These are the activations of a small network on made-up records, seen along a few directions, one row for each record.
After each row come some of the record's fields: LONID, NEFO, DITOF, DUF.
The largest differences between rows may come from other fields.
Strong random noise was added to every row along 22 fixed directions; ignore it. To show where, here is one row again and again, with new noise each time:
[ 223   72 -281  124 -257 -359 -172   15 -309  332  -81   20   77 -215
  260   34  178 -362  168  381  -92   22 -607  322  -80  351 -120 -221
   97  236  240  329  -16  326  179  261   97   63 -165   89  108]
[  57   64 -476   88  273   45  384   -1  221 -214  -60   -6 -416  109
   33  -18   40 -137 -499 -358   58  185  124 -313  673  273  121  228
 -404  -75 -102   31  319 -302  245 -169    7  -93  -70 -355 -304]
[-566 -169  -82  433 -286  -81  130  150 -234  376 -134  353 -248 -204
    5 -144  143   20   35  -65   66  -13 -395  141 -253   89 -410  238
 -475 -442   59   47  169  128 -496  288 -120  420  557  202  294]
[-108 -216  163 -198   36 -196 -125 -218   75  592  196  -84   67  -70
   91  148  125   64  -74 -272  193 -133  -26  274  -32 -207  283  308
   49   34  -16  350  102  119 -544  201  -90  -37  316  338  -13]
[-112 -262   21  269  -99  138  177  195 -348 -195  -72   98  -55 -203
  289  175   23   63 -312   20 -107  230  360 -133 -157   56 -208  -22
  -51  298 -134   10 -216  353 -262    0   62  145  100  -87 -399]
[-101 -311   19 -152  -56  223  118   47 -173  363 -388 -228  -12   53
   84 -613 -268   70   20 -264   42  235 -233  284  571 -171 -226  292
 -277 -368 -207 -303  331  101   42 -371 -518   55 -597  462  344]
[ 173 -532  427  -31  230  337    0  362   15  121  104 -490 -168 -253
 -173 -244  138 -119  -56  -42 -347  268  350 -104   38  -37  218  308
 -493  268  207 -261  403 -320 -741  300  237 -583  -87  198  214]
[   6   15 -200 -420  -58  -29 -267 -231 -369  -48  232  164   34   50
   61  302 -130 -100  490   64  163    0 -409 -199  453   15    6 -135
 -232  142 -291 -161  585 -178 -193  121 -514 -379  310   57 -417]
[-330  425  323 -169 -135  184   66  -81 -276 -265   85 -344 -334  141
 -359 -198 -188 -391 -671  -67  -91  746 -123  189  541  -12 -544  -27
  111  473  363  612  249 -200  213  127 -221  -95   -8  152 -143]
[-363  -68  163  260 -207  128   34 -103 -281  105 -325 -440   95  -86
 -158  557 -172  172 -137  -69  211 -338  127  166 -444 -182  291   95
  182 -474 -255 -173 -438   95   69  -64  294  152  298  200  135]
[-148  146  392 -363  103  -65 -171   19 -146 -184  -40  463  729 -222
   79  248 -222  200   71 -273  487  173 -113   32    1  151 -346   62
  208  -87 -327  -60  200  -24  266  -15 -350   91  -70 -253 -485]
[ 139 -260  367   -5  182  286 -280  359   51 -174 -692  -40  377 -639
  -31 -279   93 -248 -466    6  -93  277  369   19 -612  129 -217  135
   14 -317   46 -204 -231  185  397  394  -13  304 -262 -200  238]
[   8 -328  -81 -104   43 -202   72   84  241  345  -45  160 -149    4
   97 -235  213  -28   49 -243   99  154   16   39 -197 -172 -231  107
   37   -9  212  169   78   -5 -327  112 -118  -58  171   97   92]
[ 159   88   72   71 -293  348 -182  -99   11   67 -144 -305  -85 -250
  -20 -297 -667   57   47  -32 -638  326   21  128  616  -62  396   99
 -258 -229 -249  322  213  -36 -452 -230  -68  235  113  306 -100]
[ -64   71   65 -220  373  163 -541 -198    0  173  266 -143   21 -388
  163  200  219 -505 -484  303  265 -389 -138  -28 -203   -1  -79  -15
  132  252  444  112  132  266  522  460 -661  -80  -50 -157  -48]
[  32  -48  249  209  164   90 -343  102  169  121    7 -343  174 -340
   24  -83 -107 -547  101  222  -15  205 -119  342 -115   46 -280  185
  -60 -268  291  553  196  185  157  584 -110   -6 -225 -128   85]
[-238 -131 -208  201  272  327  189 -230  515 -380  221  394 -453  223
  -86    1 -123 -166 -106  112  138 -284  330 -218   -6 -435  151  245
 -157 -195 -207  497   30   55 -414  328 -122  166  273  -24 -209]
[ -15  189  167  209  -95  108  -26   81  127  118  161  450   45   15
 -140  140 -282 -163 -130  353   82 -261   30  293 -268  -12  -52  -70
  216  210 -175   59 -273  224 -338  117  475  316 -116  344 -245]
[-259   73 -205  116  -53  281  -69 -171  223   73 -137  257    5 -115
 -286  144   25  367  -71  127  150 -590 -218 -445 -356  181  326  172
 -245   84   98    1  293 -254 -240  -59 -152   18  363  164  173]
[-361 -383   22  -80  241 -141  406 -212 -312 -495  -74 -282   49   16
   14  120  346  151  152 -206  -71 -259   46  -69  222   84  552  210
 -215  -47 -171   53   37  -55  246  344 -135 -197  209 -481  423]
[  -6 -100 -217 -223   83  199  -29  -20 -104 -168 -168 -198 -531  153
 -124   30  326  -91 -566  -44  311   65  247 -362 -323 -196 -172  -57
   49  202  342 -638 -117  -75  200  101 -168 -311  -21    7   74]
[ 235 -169  -60  171  297  663  -98  202  239 -446 -411  -72 -188 -379
    0  -69 -707 -491  -51   92 -270  422  160 -139   60 -199  -27  167
 -210 -565 -178  140  161 -368   33   25  -74   67    6 -221 -335]
[ 153  104  -56 -132  -70 -385   52  123  131  220  239   50  375 -483
  142  442  159   30 -202  -46  679 -355 -642 -184  222  153   78  -52
  245 -183  242  345  548 -259  372 -135  358 -449 -428  112   -3]
[  87   -6 -192 -247 -210  -34 -213  -98 -108 -396 -374    8  268  -32
 -123 -152  275 -273  -32  195 -158   39  273 -331  316  189 -160 -383
  -74   93 -422  170  107  402  559  310 -349   59 -122  -15  -43]

[-179 -326 -210   27  -53   60  237  -97  136 -537 -276  122  -86  235
  -86 -326  249  115  167  140  -31   86  110 -279 -199 -253 -201   26
   -5   95  101  478   37  147  -19  244 -211  -40  -30  -15  351]	<LONID:tel NEFO:dosu DITOF:nisu DUF:kinep>
[ 127  212   -9   26  -35   63   24  178  -27 -255    8  338   82  -85
   39  192 -477   19   63  157  140  -48 -128   53 -113   62 -178 -219
  281  -79  -92 -434 -182 -132  218 -248  276  105 -201 -164 -272]	<LONID:tel NEFO:dosu DITOF:nisu DUF:bezer>
[-435   63 -104  131 -228  200   52 -267  290   41 -194 -393 -136  118
 -409  -23 -574  292  -50  -71 -236 -324   89   80  124   34  214  105
   43   72  123   90   21  -29  -49 -136  -11  218  342   79  249]	<LONID:mufi NEFO:dosu DITOF:savim DUF:bezer>
[ 482  154   20 -110  100   76 -103 -107  314 -303   46 -213 -317   79
  -90  -59 -122 -236 -431  -64 -219  434  458   92  149 -222  445  127
  120   11    8  264 -234  -71 -255  271  530  -11  -67  -12 -212]	<LONID:mufi NEFO:dosu DITOF:bip DUF:bezer>
[ 340 -533  323 -173  417  414  -57  313  114  295  307  -41 -116 -379
  276 -235 -362 -389  146  243  -75 -168 -119  177  106 -531  130   85
   31  -71   94 -262  227 -175 -368 -124  -63 -363 -534  360   73]	<LONID:mufi NEFO:bosoz DITOF:savim DUF:bezer>
[ 231   35 -164   99  164 -113  173  -44   18  -46   59  324  -27  117
  128  295  178 -120   56   30  110 -188   91  -22  -49   23  397   -3
  -28 -160 -457   73 -249  -52  -74  -13  317   38   46  -46 -278]	<LONID:mufi NEFO:dosu DITOF:savim DUF:bezer>
[ 382  207   15 -112  204  103 -156   93   53  -88  194  212   21   55
   17 -227  191 -131  117  314  -89 -115  -85 -136    0  153   56 -203
  -49  264   89 -358   36 -121  197  -70  -72 -178 -446  -73   42]	<LONID:mufi NEFO:bosoz DITOF:bip DUF:kinep>
[  92   67 -122 -150   65  104 -327 -164  344  251 -409  -19  123 -318
 -290  -93  427  266 -661 -232  -73 -183  218 -372 -257  455  595  403
 -429  114  100  -93  211  -83 -171  268   -9  181  329   59  245]	<LONID:tel NEFO:dosu DITOF:nisu DUF:kinep>
[ 137   33    8  177  449  -91  302  103 -281   20   97    5 -125  244
  234  182  336 -124    9 -316  134  447    0  118   88  238  110  367
 -379  -80 -125 -171  -72 -217  -32    1  137 -159  -92 -395 -346]	<LONID:tel NEFO:dosu DITOF:savim DUF:kinep>
[ 423  -34 -547  438  -38 -208 -279  183  470  544   61 -130 -278    5
  235  -14  -31 -461  713  266  -32 -148 -187   52 -247  -85 -260 -250
  -48 -655  273  -51  -50  121  116   19   94  -53  -25 -104    5]	<LONID:tel NEFO:bosoz DITOF:savim DUF:kinep>
[-391  462  362  350  -67  323 -154  -93   82  274  383  -33 -129  337
 -292  -68 -213  288 -164   27  264   85  -21  255 -109   -9 -279  426
 -279   26  231  -94  108  115 -528   24  -42  186 -113  312  -83]	<LONID:tel NEFO:dosu DITOF:nisu DUF:kinep>
[-162  -96  480 -223 -210 -113  -79  -90   12  -68  -83 -135  393 -336
 -292  233 -269  306    0  -53   30 -482   66  289 -263 -122  627   37
  386 -170 -141 -201 -264   42 -167  296  587  153  168  161  423]	<LONID:tel NEFO:dosu DITOF:bip DUF:bezer>
[-217 -151  -97 -261   21 -165  200 -110  123   -1 -196   87  -77  181
 -191 -514  439   -4  -77  -74 -219 -280   59 -108  113  -57   -6 -179
   34  122   87   -2  -61  105  410   37 -352  123   63   32  603]	<LONID:mufi NEFO:bosoz DITOF:savim DUF:bezer>
[-201   70  663  -29  209  292   21  145  109 -103  451  311  324 -394
    0  186 -322  328 -123  -94  -27 -219  185 -140  -45  -87  157   58
  110  111  -67   70   96 -274 -328 -262  -33   20  201  -87 -329]	<LONID:mufi NEFO:dosu DITOF:savim DUF:bezer>
[ 228  366 -211 -268 -186  -17 -503 -198 -302   -5 -120   39  163  -35
  -58  305 -280 -349  196  168 -121   66 -140   15  340  272   49 -312
  -82  -43 -511 -210   96   20  252   95 -204  115  276    7 -480]	<LONID:tel NEFO:dosu DITOF:bip DUF:bezer>
[  62 -322 -226 -285  232  179 -258 -319   77  236 -123 -162   62  271
 -117  264   71 -377   97  188   -9 -270  230  -67  -55 -177  218   43
  -24  433 -343  269  101  112 -163  235 -332 -229  244  345 -240]	<LONID:mufi NEFO:dosu DITOF:bip DUF:bezer>
[ 235 -485 -575  206  -98  108  104   84 -269  420 -466 -364 -264  -58
  444  -36 -101  -99 -211  132 -175  196 -185  128 -121   -2 -102  106
   -4  355  240  -66 -112  299  -84 -348    1  -13 -300  287   33]	<LONID:mufi NEFO:bosoz DITOF:nisu DUF:kinep>
[ 167   90  158  206 -130  271 -271  132   59  388 -114 -281 -139 -213
  -65 -119   18 -123 -108  -69  -97  318  100  -86  -66 -105  -19  114
 -309 -502  -16  126  126 -123 -312  -78  -59  -14   96  352  -58]	<LONID:mufi NEFO:dosu DITOF:savim DUF:bezer>
[-232  110 -394  111 -501 -102  -15 -121  257  158 -248  -24  203 -210
  -47   35  -72  282 -521 -189  241 -183   34 -328  569  231 -156   41
 -159 -185 -210  450  443  424  175 -189  -56  310  -93  317 -127]	<LONID:tel NEFO:dosu DITOF:savim DUF:kinep>
[  50 -475  -55 -241  129   53   16    2 -182 -133  -12  494  229 -453
  473    5 -266   70  171   48 -155 -100 -207   -9  102 -148  184   54
   19  107 -263   88  159  112 -325   -8 -289  158  141  -55 -174]	<LONID:mufi NEFO:bosoz DITOF:nisu DUF:kinep>
[  -1   23  462 -425   34 -164   -7  138 -157  417  109  105  233 -130
   41 -414 -135 -148 -146 -278 -191   48  -42  457  639  -74 -101 -131
   93 -139 -316 -285   28   44  203 -279 -192  222 -236  283  106]	<LONID:mufi NEFO:dosu DITOF:savim DUF:bezer>
[ 151  403  227 -100  374 -156 -355  -91 -204  349  297   79  225  151
  -36  386  610 -166   43 -144  302   59   -8    4 -195  387  168  171
 -347  -40 -194 -232   55 -217   34  263 -179 -210  230 -207 -354]	<LONID:mufi NEFO:dosu DITOF:nisu DUF:bezer>
[ 360  161  279  -50  345  329 -245  -31   12 -252  182  398  -18   77
  164 -196 -224  144  478  121    2  349 -106  140 -420 -118  200  284
  -92  -75   44 -282 -120 -257 -496   99 -200  -26 -153 -249 -184]	<LONID:tel NEFO:bosoz DITOF:nisu DUF:bezer>
[-119 -180  -23  247  112 -274   91  325  -67  261  294 -106 -176 -197
  119   -8  822 -221 -222  -97 -256  -15  332 -338  -25  407 -283 -163
 -395  323  289  -35  103  114   33  258  -77 -169  399 -349    0]	<LONID:tel NEFO:bosoz DITOF:nisu DUF:kinep>
[ -12 -294 -112   35 -245   -6   92   54 -377  248 -375 -244  -38 -142
  164  -23 -131 -189 -120   91 -263  181 -149  258  -14  -65 -127 -127
  185  196  -28  229 -176  206    7 -153   -1  102   16  336   89]	<LONID:mufi NEFO:bosoz DITOF:nisu DUF:bezer>
[ 159 -152 -109 -121 -172 -389  107  213 -322  156 -148  212  116 -500
  366  -36   18  -76 -327 -186   -7  269 -408  236  293  249  -48   36
    7  -40    2   34  138   85   -1   43  310  192 -111   14   15]	<LONID:mufi NEFO:dosu DITOF:bip DUF:kinep>
[ 131 -108 -180   12  128  -12   39   64  365 -147  112  -10  -32  183
  144  203 -357  186  322 -129  367  -79  219 -115 -146 -262 -190  -72
  306 -238   60 -402 -104  -44  110 -259   85 -193 -216 -309 -288]	<LONID:mufi NEFO:dosu DITOF:bip DUF:kinep>
[ 200   37 -192  322   40  263   32 -103   64 -190  -32  223  -18  272
  383   47  154  402  209  -45  227  277  305 -411 -316 -218  -43  145
 -105 -234 -257  282 -194  156 -268 -400 -342   39 -138  -74 -480]	<LONID:mufi NEFO:bosoz DITOF:bip DUF:kinep>
[ 122 -157 -228  214  -44  153   91  202  260  184 -161  -81 -275   83
  -19 -258  -31 -148 -230  112  266  150 -117    7  -93 -183 -373  194
  -76 -151  285   53  176   17 -114  -64  217  -97 -542  377  191]	<LONID:mufi NEFO:bosoz DITOF:bip DUF:kinep>
[-314  -88    1 -211 -405 -182 -145  124  179   -6   17  191  145 -142
 -177  -46 -363  174  271   73  285 -378 -124  -50 -157 -175 -597 -431
  450  -75  257 -513   93  237  216   62  -74   48   15   46  198]	<LONID:mufi NEFO:bosoz DITOF:savim DUF:bezer>
[ 139   56 -102  168 -397   26   47  182  186  356  137  -90 -292   -5
   22 -256  -47  246 -111   21   27  -24    0 -152  102 -168 -164 -166
   24  -77  244 -189   59   83 -300 -430  226  -52 -297  475  117]	<LONID:tel NEFO:dosu DITOF:bip DUF:kinep>
[ 139 -393 -293  184 -378   15 -111  478 -129   21 -201  286  -63 -700
  296 -175 -183  -32  146  309 -536  -55 -105 -330 -145  111 -349 -463
 -121    1  167 -352  124  150 -180 -113   47  176  283  -12   63]	<LONID:tel NEFO:dosu DITOF:nisu DUF:bezer>
[ 313 -120  168  213  213   41  132  541   67  173  216  447   89 -115
  121   74  265 -535  159  390  101 -237   66 -128 -272 -192 -345 -412
   89 -272 -274 -107 -169  -89  155 -194  323 -153 -364  230 -176]	<LONID:mufi NEFO:dosu DITOF:nisu DUF:bezer>
[ 342  196  -36 -107   65 -179 -112  180  191   73  457  -52 -619 -479
   -4   51    8 -640 -225  -15 -452  -46  -13 -124  394 -136  364 -419
  -44 -424  219 -110   32 -451   30  192  370  -94  597 -203  -66]	<LONID:tel NEFO:dosu DITOF:savim DUF:bezer>
[ 316   93 -655  267 -159  210  -24 -271  492 -518 -350  -78 -337  244
   13 -195 -196  392   77  -60 -269  274  431 -488   15   34  383  130
 -228 -143   -2  168  -77  113 -225  -53   41  173   74 -332 -181]	<LONID:mufi NEFO:bosoz DITOF:bip DUF:bezer>

Here are new rows. What are their fields?
[  93  -12   40   47   98   78 -117  -49   59  368 -316 -679  -72  299
 -233  -98  243   46 -200 -275  173  383  185  156 -173  136   49  464
 -263  -18  261 -221   31   -4  -45  148   81 -245 -293  130  196]	<LONID:mufi NEFO:dosu DITOF:savim DUF:bezer>
[-225 -259  161  160  -24 -208  296  248  146  135 -238   18  489   89
  -49   36 -313  389  311 -324   63  154  149  313 -169  335 -356  213
  133  223  -56 -100  -46   60 -130 -159  311  102 -109 -219  -69]	<LONID:tel NEFO:bosoz DITOF:nisu DUF:kinep>
[ 113  155  -74  -54 -102  -82  250  227  224 -170  196   43 -151   27
 -382   33 -169 -265  127  276 -219 -629  -18 -187  436  -20  183 -608
  157 -163 -212 -375   12 -438  452 -317  548 -216  -89  123  255]	<LONID:tel NEFO:dosu DITOF:nisu DUF:bezer>
[ 241 -385   49  -54  155 -136  262   96 -165 -261   90 -222 -103 -106
  353 -166  179  -88  168   29 -226  244   -3   86   94 -137  164  -12
  117  155  178  299  -79  -29   -7   79   53 -318 -251 -225  209]	<LONID:tel NEFO:dosu DITOF:nisu DUF:bezer>
[-176  167  -55  150 -164 -202  223   31   29  -29  216  675   30 -252
  187  271   82  226 -251  123  204 -417 -272 -151 -382   -8  -19 -214
  405  124  125  411 -239  -19  -30 -226  222  297  304   12  -86]	<LONID:tel NEFO:dosu DITOF:bip DUF:bezer>
[  52 -185  147  -82  -69   19  -50  163   84 -108 -290  346  207 -193
   79 -433  142   20 -230  269   -2  -53   61  111 -607 -100 -342 -147
  444  285  284    1 -384  432  195  149    2  330 -435  104  388]	<LONID:mufi NEFO:bosoz DITOF:bip DUF:kinep>
[ 155  178  317   18  209  -39  -56 -129  395 -195  483    9 -120  318
   71 -332  397  521   45 -310  495  298  330  -14 -129 -186  154  538
 -194 -286  257 -100   33   95 -484  325  -34 -206 -490 -227  111]	<LONID:tel NEFO:bosoz DITOF:nisu DUF:bezer>
[-224  -45  398  -56  274  331   64 -126 -503 -353  304  137  -72   26
   49  310 -340  300    1  -65  111  -17   -9  245  -56  -64  505  477
 -254  105 -267 -685  -77 -156 -648  213  116   20  145 -164 -188]	<LONID:mufi NEFO:bosoz DITOF:bip DUF:bezer>
[ 240 -434 -113 -262  430 -186   98  -91  222  366  215   20   71  -24
  494 -309  383  -73   54 -225 -466  -94  277  -88  391 -113  287   -8
  -27  357  -79  519   57  105   -8 -298 -581  -67  121 -127  -62]	<LONID:mufi NEFO:bosoz DITOF:nisu DUF:kinep>
[ 121  -96 -153  217  207  -83  -26   47   89  230   -7 -340  203  206
  -71   65  304 -217  410    2 -321 -328  426  -79  407  416  280  -38
 -543 -141 -538 -304   56  173  268   44    0  -84  -42 -212  -48]	<LONID:tel NEFO:bosoz DITOF:savim DUF:kinep>
[  85  -13  104  136 -165 -211 -326  221   83  621  106 -184  205 -386
  230  138  -59 -193  118   82  -34   21 -190  165 -324  -74 -445 -244
  315 -173  384  309  -28  119  113 -142  -41   24  158  108  -51]	<LONID:mufi NEFO:bosoz DITOF:nisu DUF:bezer>
[ 104  -42 -213  -10  -30  -51   13 -278  376 -267 -345  -78  343  209
 -306   47 -114  134  348  177 -180 -430  254    5  -63  306  576   -4
  114  285 -290  208 -167  208  148  260  276   76 -110 -140  156]	<LONID:tel NEFO:dosu DITOF:savim DUF:bezer>
[  -1 -493 -168   -2  165  339    3 -167 -174 -324 -337 -280   55  -41
  176  -50 -277  -55  437  252  -90 -153 -133   63  -29 -258  285  206
 -109 -204 -180  -77   30  148   67  144 -296  -65 -256  -47  295]	<LONID:tel NEFO:bosoz DITOF:bip DUF:kinep>
[-282 -278 -103 -106 -137 -104 -159 -103  376  106 -234  -66  275  -23
 -108   10 -200  276  -63 -192  394 -388  287   78 -108 -118 -173  169
  133 -272  -97 -332   21  504   78  235  -21  256 -107   58  184]	<LONID:tel NEFO:dosu DITOF:bip DUF:kinep>
[ -58  201  262  469    9  418 -244  107   24  -37  212 -257  126  -80
  -41  499 -195   79  -42  252  355 -131  205 -137 -411 -169  -89  117
  -46 -313   67 -216  -92  196  -87   -5  245  -80 -240   72 -355]	<LONID:tel NEFO:dosu DITOF:savim DUF:kinep>
[-199  -44 -170 -182   58 -204  146  -80 -228  359 -595  176  248  -42
   69   60   -1    4 -242 -527 -197  416 -163  144   52  424 -158  140
   12  323 -172  408    6 -202  184 -315 -373  330  619 -128 -298]	<LONID:mufi NEFO:dosu DITOF:savim DUF:kinep>
[ 297  471 -209 -177  111 -248 -231  -37  412  141   76  508   55   25
 -110    4  390 -175    5  -21  402   67 -410 -277 -201  142 -155  -63
   29 -210  250  320  281 -395  244   75  -58 -101   55  -66 -120]	<LONID:mufi NEFO:bosoz DITOF:savim DUF:kinep>
